These are the activations of a small neural network, seen along a few directions. Each row is one input.
Each table varies a few parts of the input and shows all the possible inputs, shuffled.
Descriptions start from the smaller parts, as in this example, which fits no table here: values(2) and (point or ring(11) or (line(4) and ring(5))).
Shared parts are said once, and a part with two or three values counts as separate values.
In the rows, zero is written as 128.

Other details of the inputs shift rows strongly along two fixed directions, in all tables alike. That doesn't count.

Table:
row 1: 163 107 108 117 115 105 102 171 123  98 124
row 2: 163 138 121 111 105 105  97 162 115 102 132
row 3:  67 156 117 151 151 121 208  48 132 129  75
row 4: 157 119 136 115 114 145 108 154 111 122 165
row 5: 158 122 124  99 106 135 113 164 122 129 158
row 6: 101 124 115 150 132 148 161  97 156 158 121
row 7: 111 140 130 111  85 119 229  85  62 108 124
row 8: 167 134 133 104 125 108 101 162 118 108 131
row 9:  60 134 129 167 138 148 220  52 135 151  96
row 10: 110 103 133 144 155 157  96 123 178 165 136
row 11: 147 154 137 110 105 106 148 133  66  81 133
row 12: 146 128 120 108  78 126 150 139  89 117 144
row 13:  97 161 130 156 136 123 209  70 101 107  92
row 14: 146 144 129 116 100  98 154 130  85  91 116
row 15: 135 105 128 128 139 148 104 133 157 156 140
row 16: 174 130 131 109 124 114 101 155 125 103 131
row 17: 100  79 102 151 153 144 104 133 185 165 125
row 18: 156 149 135 116  98 109 130 144  71  86 130
row 19: 169 133 129 119 116 106 102 161 122 107 133
row 20: 142 113 135 114  96 129 102 159 109 128 155
row 21: 171 133 137 111 119 117  98 161 119  95 136
row 22: 158 133 136 115 106 106  91 164 106  99 133
row 23: 100 126 134 149 185 133  87 123 186 155 104
row 24: 116 110 138 122 127 136  96 142 138 148 150
row 25: 143 140 118 126 136 125 131 122 141 113 113
row 26: 117 153 136 115  93 135 233  93  50  99 130
row 27: 116 129 114 155 168 129  88 123 192 154 108
row 28: 105 112 132 156 158 154  94 126 170 170 144
row 29: 150 119 136 116  99 133  97 163  97 128 163
row 30: 130 128 133 144 150 122  90 140 160 131 120
row 31: 109 107 117 145 160 160 103 115 194 174 130
row 32: 133 109 130 118 138 140 100 147 149 159 145
row 33:  78 157 128 163 163 138 210  46 125 120  79
row 34:  90 123 134 150 179 125  80 118 180 154 108
row 35: 114 133 119 140 174 130  97 123 182 151 105
row 36: 158 132 131 105 120 101  93 159 114 108 137
row 37:  94 119 136 138 147 149 138 110 152 159 124
row 38: 152 112 129 110  95 125 106 158 109 133 152
row 39: 154 125 130 114  87 126 155 140  97 119 147
row 40:  99 165 134 138 139 122 212  75  90 100  94
row 41:  83 109 133 150 171 151  85 118 171 180 142
row 42: 141 130 123 100  87 125 151 136  91 116 150
Description of these inputs: values(2) and (point or (line(4) and ring(5))).
Question: Changing only the values(2) part turns row 37 into row 23. The same change can be made to row 20. Which row results?
Answer: row 22
Question: Changing only the values(2) part turns row 19 into row 39. The same change can be made to row 30. Which row results?
Answer: row 9
Question: Change only the ring(5) part in row 12. List by row number the other rows that result.
Answer: row 5, row 6, row 31, row 42
Question: Start at row 4 and move only the line(4) part, one step at a time. The first step leads to row 10. Which rows follow, in order?
Answer: row 15, row 31
Question: Start at row 2 and move only the line(4) part, one step at a time. The first step leads to row 14. Which rows follow, in order?
Answer: row 22, row 18

Table:
row 43:  97 157 137 153 149 122 209  62 108  94  87
row 44: 113 126 136 166 173 139  68 122 186 161 126
row 45: 104 102 140 130 153 152  89 126 191 187 141
row 46:  81 139 117 131 117 117 202  80  99 127 113
row 47: 149 121 128 132 169 144  24 166 180 160 144
row 48:  89 120 122 155 191 162  81 120 198 192 132
row 49: 188 140 128  86  70  88 105 175  65  83 154
row 50:  85 144 129 159 149 119 186  78 116 106  75
row 51: 203 117  92  90  53 116 134 184 115  69 146
row 52:  93  89 135 159 155 154  82 135 174 181 137
row 53: 198 146 137  84 110 111 103 181  80  68 151
row 54: 100 160 131 135 127 121 198  66 114 126  88
row 55:  91 162 130 132 149 121 198  67 122 116  73
row 56: 187 132 137  97  76 119 121 174  62  81 184
row 57: 190 120 148  95  62 135 130 175  61  92 184
row 58:  83 133 128 135 130 161 218  65 106 140 118
row 59: 128 116 131 133 173 105  39 167 189 150 120
row 60:  90 148 126 157 123 121 189  77 102 112  92
row 61: 114  98 128 153 162 139  37 171 180 174 145
row 62:  72 118 122 134 122 138 202  64 108 147 110
row 63: 133 115 133 119 149 137  45 172 185 172 151
row 64: 230 114 101  82  55  96 157 192  75  77 146
Question: Describe the family of inputs behind these rows.
Answer: values(2) or (line(4) and ring(5))
Question: Start at row 58 and move only the line(4) part, one step at a time. The first step leads to row 48. Which rows follow, in order?
Answer: row 47, row 53
Question: Change only the ring(5) part in row 59. List by row number the other rows that result.
Answer: row 43, row 50, row 53, row 55
Question: Which other rows belong to the same alternative as row 51? List them by row number.
Answer: row 64

Table:
row 65: 108 105 144 139 178 151  29 140 201 201 148
row 66: 108 161 121 146 156 125 218  63 129 115  71
row 67:  81 143 116 157 122 148 221  65 124 139  92
row 68: 123 142 117 135 125  96 146 117 112 105  87
row 69:  70 139 138 138 132 129 215  68 104 143 107
row 70: 140  92 120 128 126 135  82 161 165 131 141
row 71:  84 121 117 137 136 133 196  81 130 153 100
row 72:  94 168 141 142 164 134 188  52 123 109  82
row 73:  68 136 139 147 138 146 207  58 102 124 103
row 74:  79 125 115 152 138 140 197  81 131 135  99
row 75: 154 100 119 144 140 143  66 168 158 151 144
row 76: 202 106 126  71  62 106 111 197  86  94 166
row 77: 128 121 141 144 139 137 113 138 129 137 146
row 78: 128 132 112 135 149 102  62 150 150 125 117
row 79: 208 116 122  96  57 117 136 182  70  71 161
row 80:  99 124 115 135 149 141 124 104 162 171 131
row 81: 104  92 144 130 180 152  23 150 192 192 144
row 82: 150 149 119 118 157 126 104 138 148 111 123
row 83: 140 113 146 140 144 142  71 148 137 140 156
row 84: 186 127 122  66  65 112 131 185  53  86 171
row 85:  91 110 138 150 165 144  95 129 166 158 136
row 86: 118 143 145 133 112 141 150 106 104 126 137
row 87:  90 130 113 156 122 143 200  74 146 142  99
row 88: 152 144 125 124 137 112 162 117 142  99 102
row 89: 118  94 118 165 185 152  40 151 202 183 144
row 90: 106 156 144 140 131  95 161  86  87  96  94
row 91: 134 123 141 138 135 148  67 167 155 161 154
row 92: 170 148 145  78  57 117 160 159  48  92 165
row 93: 129 131 138 137 152 100  41 167 151 131 123
row 94: 187 130 123  76  61 117 136 173  73 100 161
row 95: 186 138 118  99  72  76 122 172  79  62 121
row 96: 118 148 119 131 101 133 187 103 100 118 133
row 97: 110 102 116 135 147 139 104 112 197 176 127
row 98: 121 105 115 128 143 140  85 148 150 136 149
row 99: 194 165 148  88 103 108 129 170  75  67 144
Question: Changing only one part turns row 99 into row 88. The same change can be made to row 77. Which row results?
Answer: row 79
Question: Describe the family of inputs behind these rows.
Answer: line(5) and (values(2) or ring(5))
Question: Start at row 90 and move only the line(5) part, one step at a time. The first step leads to row 93. Which rows follow, in order?
Answer: row 78, row 68, row 95

Table:
row 100:  97 152 121 143 131 113 203  77 102 102  87
row 101: 139 121 126 119 104 131 148 137 108 118 138
row 102:  78 136 132 145 142 143 183  75 126 147 110
row 103: 171 126 127 110 110 123  93 171 123 109 150
row 104: 103 123 121 153 167 125 105 114 173 141  99
row 105: 142 133 128 129 130 120 116 139 128 119 127
row 106: 149 119 122 119 142 113  62 165 159 129 127
row 107:  70 113 121 171 189 157 124  80 207 183 102
row 108: 113 131 134 138 164 120  82 130 159 140 116
row 109: 137 127 129 124 123 132 135 131 122 124 137
row 110: 147 106 126 116 126 133  77 165 154 148 149
row 111: 117 123 125 130 104 134 168 111 110 127 130
row 112: 135 105 131 129 129 139  68 161 148 152 158
row 113: 158 114 122 102  93 122 109 167 109 125 159
row 114: 141 133 134 113  94 127 166 132  79 105 141
row 115: 129 146 138 114 106 126 182 108  81 106 129
row 116:  68 127 128 177 191 143 126  77 189 171  88
row 117: 139 133 128 124 123 129 130 131 121 117 129
row 118: 170 126 133 101  83 123 128 167  85 101 161
row 119: 105 146 129 134 119 133 212  79  90 113 111
row 120: 111 153 121 131 113 115 218  80  98 105  92
row 121: 168 122 125 100 104 122 109 165 116 116 153
row 122:  75 128 116 157 175 144 147  75 183 168  90
row 123: 134 155 136 112 101 120 179 111  77  98 125
row 124: 146 120 132 130 152 119  49 167 156 130 133
row 125: 130 121 127 123 104 131 145 130 105 126 142
row 126: 124 127 136 119 106 130 140 127 102 129 143
row 127: 119 119 127 145 168 140  70 140 175 158 132
row 128: 172 143 139  99  98 107 115 164  83  92 147
row 129: 152 113 125 132 150 126  51 166 170 142 137
Question: Changing only one part turns row 122 into row 117. The same change can be made to row 113. Which row results?
Answer: row 125
Question: Describe the family of inputs behind these rows.
Answer: line(5) and line(6)
Question: Change only the line(6) part in row 108. List by row number the other rows that result.
Answer: row 102, row 115, row 123, row 126, row 128
